A small network was shown many inputs. Here are its activations along a few directions, one row for each input.
Each table varies a few parts of the input and shows all the possible inputs, shuffled.
Descriptions start from the smaller parts, as in this example, which fits no table here: line(4) and (point or ring(9) or (values(2) and ring(5))).
Shared parts are said once, and a part with two or three values counts as separate values.

Other details of the inputs shift rows strongly along two fixed directions, in all tables alike. That doesn't count.

A family of inputs:
R1: [ 29 -32 -21 -42 -11 -17 -64  13 -17  21 -17 -34  -3   4]
R2: [ 38 -20 -27 -30  -6 -18 -73   7  -6  30 -14 -33 -10  -1]
R3: [ 36 -19 -30 -31  -5 -27 -71   6  -3  34  -3 -31  -1   4]
R4: [  1  17   4   2  13  44 -25  73  40 -56  16  26  25 -16]
R5: [-23  18  43  33  16   0  57 -73  -6 -25   9  -1   8  -8]
R6: [ -9   7  16   9  33  21   4  59  18 -72  26  23  21 -52]
R7: [-25  18  28  23  -6  19  78 -54   7  -6 -18  31 -14  20]
R8: [ 12 -19 -10 -18 -14 -20  -6 -45 -15  39  -9 -18  -6  19]
R9: [-18  25  22  25  -4  15  51 -62  18   5   1  17   8  16]
R10: [-20  20  20  24  -9  14  66 -36  -1  -3 -16  20 -13  16]
R11: [ 16 -27 -22 -39 -17 -28 -50  19 -27  26 -12 -33  -6   4]
R12: [ 25 -30 -20 -46 -12 -19 -62  10 -18  21 -13 -35   3   4]
R13: [ 20 -26 -21 -40 -10 -21 -51  -1 -17  27  -6 -29   5   8]
R14: [ -3  16  -1  12  19  35  -8  70  45 -37  34  43  14 -12]
R15: [ 30 -18 -21 -34 -11 -18 -66   1 -12  19 -26 -37  -8   2]
R16: [-23  26  20  39  -5   6  89 -59   6  17   2  32 -11  25]
R17: [ 17 -24 -30 -24 -15 -27 -50  26 -27  27 -25 -36 -17   4]
R18: [ 18 -47  -8 -33   8 -45 -56   8 -39   2   9 -42  -6 -19]
R19: [ -8   8   0   1  11  30 -22  76  40 -41  39  35  27 -15]
R20: [-16  25  24  34   0  17  83 -73  15  12   1  32  -2  27]
R21: [-17  15  22  23  -3  18  66 -46   7   1 -13  33 -14  17]
R22: [-11   9   7  -7  10  34 -25  81  35 -51  26  30  29 -18]
R23: [-30  22  30  30 -11  16  84 -52   0   2 -14  24 -10  20]
R24: [ 18 -34 -25 -46 -12 -28 -58  16 -19  28  -4 -24  -3   5]
R25: [ 10 -24 -32 -19 -15 -33 -43  18 -22  39  -2 -30  -6   7]
R26: [  2  -6 -12   9 -14 -21  18 -35 -24  47 -22 -15 -28  18]
R27: [  5  26   3  10  15  42 -36  64  45 -49  15  26  24 -19]
R28: [ 10  -9   1 -15 -15 -14  -9 -53 -14  30 -31 -26 -11  16]
R29: [ -1  22   7  13  15  46  -8  55  39 -47  16  35  20 -12]
R30: [ 15 -31 -22 -20   6 -45 -37  14 -46   8 -14 -49 -10 -33]
R31: [ 13 -21 -14 -15 -10 -28   0 -35 -15  45  -7  -7 -19  20]
R32: [-13  18   0  12   7  29  -9  74  36 -39  38  32  26 -14]
R33: [ -7  24  11   1   9  37 -29  54  40 -48  19  17  36 -17]
R34: [ -9 -22   3   5   4 -42   3 -29 -47  11   2 -39 -11  -8]
R35: [ 24 -20 -24 -41 -11 -24 -73   4 -11  26  -8 -37   7   2]
R36: [-17  23  18  34  -5  15  73 -42   5  10  -6  27 -17  17]
R37: [-19  17  39  31  18   8  89 -75  -9 -26  -9  12   0 -16]
R38: [-23  15  29  30  12  -3  83 -52 -19 -21  -7   8  -8 -19]
R39: [ 11 -18  -6  -9 -11 -17  13 -45 -17  41 -20  -4 -28  18]
R40: [ 23 -16 -17 -14  -6 -18  -6 -43 -13  43 -13 -16 -19  20]
R41: [-27  27  13  43  -3   5  76 -40   6  17   2  25  -7  21]
R42: [-15  18  -1  14   9  33 -23  97  30 -46  20  21  23 -18]
R43: [-25  25   1  19   8  30  -4  76  30 -39  30  27  30 -13]
R44: [ -3 -23  10  -2   2 -40  12 -43 -45  10   2 -33 -14  -6]
R45: [-13  24  25  32   0  26  74 -64  13   6  -8  29 -10  20]
R46: [-29  16  33  23  -8  18  82 -60   6   0 -15  30 -10  21]
R47: [  3  18  12   7  35  23 -28  60  26 -75  23   6  33 -58]
R48: [ -7  24   4  19  10  37   0  69  30 -43  17  36  12 -13]
R49: [  5 -10 -15   1 -14 -22   1 -20 -27  38 -28 -18 -25  15]
R50: [ -8   6  23  12  32  21 -14  48  18 -70  43  10  33 -36]
R51: [ 34 -15 -29 -26  -2 -21 -60  -3  -3  34  -7 -28  -9   5]
R52: [ 11  -9 -16  -3 -10 -24  13 -34 -20  45 -11 -10 -27  19]
R53: [ 13 -24 -24 -34 -16 -29 -43  13 -25  31  -4 -28  -4   6]
R54: [-10  -8  -4  -5 -20 -24  17 -36 -31  37 -25 -24 -13  19]
R55: [ -7  23 -14  22  18  31 -22  98  39 -35  35  30  18 -18]
Each input here is: line(5) and (values(2) or ring(9)).
The inputs of R47 and R30 match in every part but the line(5) part. If R5 is changed in the same way as R47 into R30, which row does it become?
> R34
Start at R25 and move only the ring(9) part, one step at a time. The first step leads to R43. Which rows follow, in order?
> R54, R42, R17, R49, R26, R55, R41
Which other rows agree with R19 in the line(5) part? List them by row number.
> R6, R7, R14, R18, R21, R22, R24, R31, R39, R46
Which other rows does R44 become when the values(2) part takes its other values? List them by row number.
> R38

A family of inputs:
R56: [ -5  28 -31  20 -25  48  14  66  61  39  18  77 -10  57]
R57: [ 17  -1 -17 -20 -12 -15 -27 -34  -8  25 -54 -28 -13 -11]
R58: [ 27 -30 -29 -23  15 -40 -31  -5  -7  29  16 -10  -7 -21]
R59: [-21   2  28 -12   3  20  -4  20  33 -40  29  36  21   0]
R60: [-47   6  18  25  -7 -14 101 -46 -20  11 -16  24 -17  -1]
R61: [ 38 -24 -33 -24  12 -31 -22   0 -16  29  20 -19  -3 -17]
R62: [-25  21  34  18 -10  23  56 -67   5  -6   3   3  25  34]
R63: [-25  28  -5  19   5  17   4  84   7 -39  22   4  31 -31]
R64: [ 12  -8 -20   0   9 -45  -9 -62 -14  48   2 -28  -8  -7]
R65: [ -7   1  18 -10   4  36   8  23  20 -40  27  24  33  10]
R66: [ 39 -14 -25 -41  -7  -4 -26   8 -16  13 -42 -18 -11 -15]
R67: [-10  10  11 -19   1  31  10  32  30 -34  30  27  44  -8]
R68: [ 32 -29   1 -22  -8  -4 -19 -33 -29  17 -48 -18 -41  10]
R69: [ 13 -26   1 -31 -12 -10 -77   6  -9   6   9 -36  15  15]
R70: [-33   3  23  33  -6   1 105 -44 -35   1 -14  12 -20  20]
R71: [ 40 -41 -17 -13  17 -27 -56  15 -16  13  26 -18 -17  -8]
R72: [  1   5   9  19  31   5   0  30  33 -34  46  36   1 -23]
R73: [ 13   4   0  21  32  20  18  24  18 -31  43  23  10 -10]
R74: [ 20  10   2  -4  16  49 -10  57  21 -52 -12  21   5 -15]
R75: [ 17   7 -55  -6 -43   1 -46  35  29  95 -10   8 -22  70]
R76: [-31   6  28  -7  -6   7  60 -62  14   3   3  31  17  11]
R77: [  5 -27 -27 -28 -13 -34  -6  34 -45  22 -10 -25  -8 -14]
R78: [-22  10   8  28  10  21 -33 104   7 -55  29   3  16 -21]
R79: [ 12  21  -7  28  38  27 -31  65  31 -46  53   8  32 -23]
R80: [-37  21  11  27   8   5  -9  71   9 -44  20  13   8 -23]
R81: [-12  18  22  11  -3  16  83 -74   9   3 -49  31 -19   0]
R82: [  5 -19  -3 -38 -13 -24 -78   4  -1   8   6 -28  14   6]
R83: [ 33   2 -25 -25 -12  -5 -39   1  -9  15 -44 -37   0 -12]
R84: [-27  31  26   8 -12  19  58 -62  10   2   5   7  33  16]
R85: [ 33 -22 -17   0  16 -26 -70   8 -13  15  25 -36  -7  -7]
R86: [ 13  -9  -4   9   6 -49 -12 -63 -16  40   5 -27 -22   4]
R87: [ -6 -35 -11 -19 -10 -45 -24  30 -37  12  -9 -16 -29  -8]
R88: [-24  18   3  29   8  21   5  74  -2 -44  19   1  21 -12]
R89: [-13 -15 -24 -13 -11 -41 -27  22 -30  24 -14 -36  -4 -16]
R90: [-11  31  25  25  -2  19  24 -37  20 -20 -36  12 -14  -1]
R91: [  9  31   4  14  14  52 -16  47  27 -53 -13   7  17 -12]
R92: [ -2  32   2  34  19   4  46 -37  11   4  26   5  16 -11]
R93: [ -7  15  29  12   0  17  50 -47  11 -15 -38  30 -30   3]
R94: [ -9 -10   0 -28 -21 -29 -12 -65 -10  40 -15 -27  15  14]
R95: [ -8 -38   5  -2 -16 -38  24 -31 -60  34 -22 -27 -44  18]
R96: [ 28 -10  -4 -11  -6   4 -52  -6 -12   3 -39 -35 -23   2]
R97: [-26  -3  48  12 -11  17  70 -85  -1  -1   3  23  -4  38]
The inputs of R57 and R81 match in every part but one. If R80 is changed in the same way as R57 into R81, which row does it become?
> R87
What is each input in this table made of?
> values(2) and (point or (values(4) and ring(5)))
Which other rows does R96 become when the values(2) part takes its other values? List them by row number.
> R68
Which other rows does R89 become when the values(4) part takes its other values? List them by row number.
> R57, R64, R94
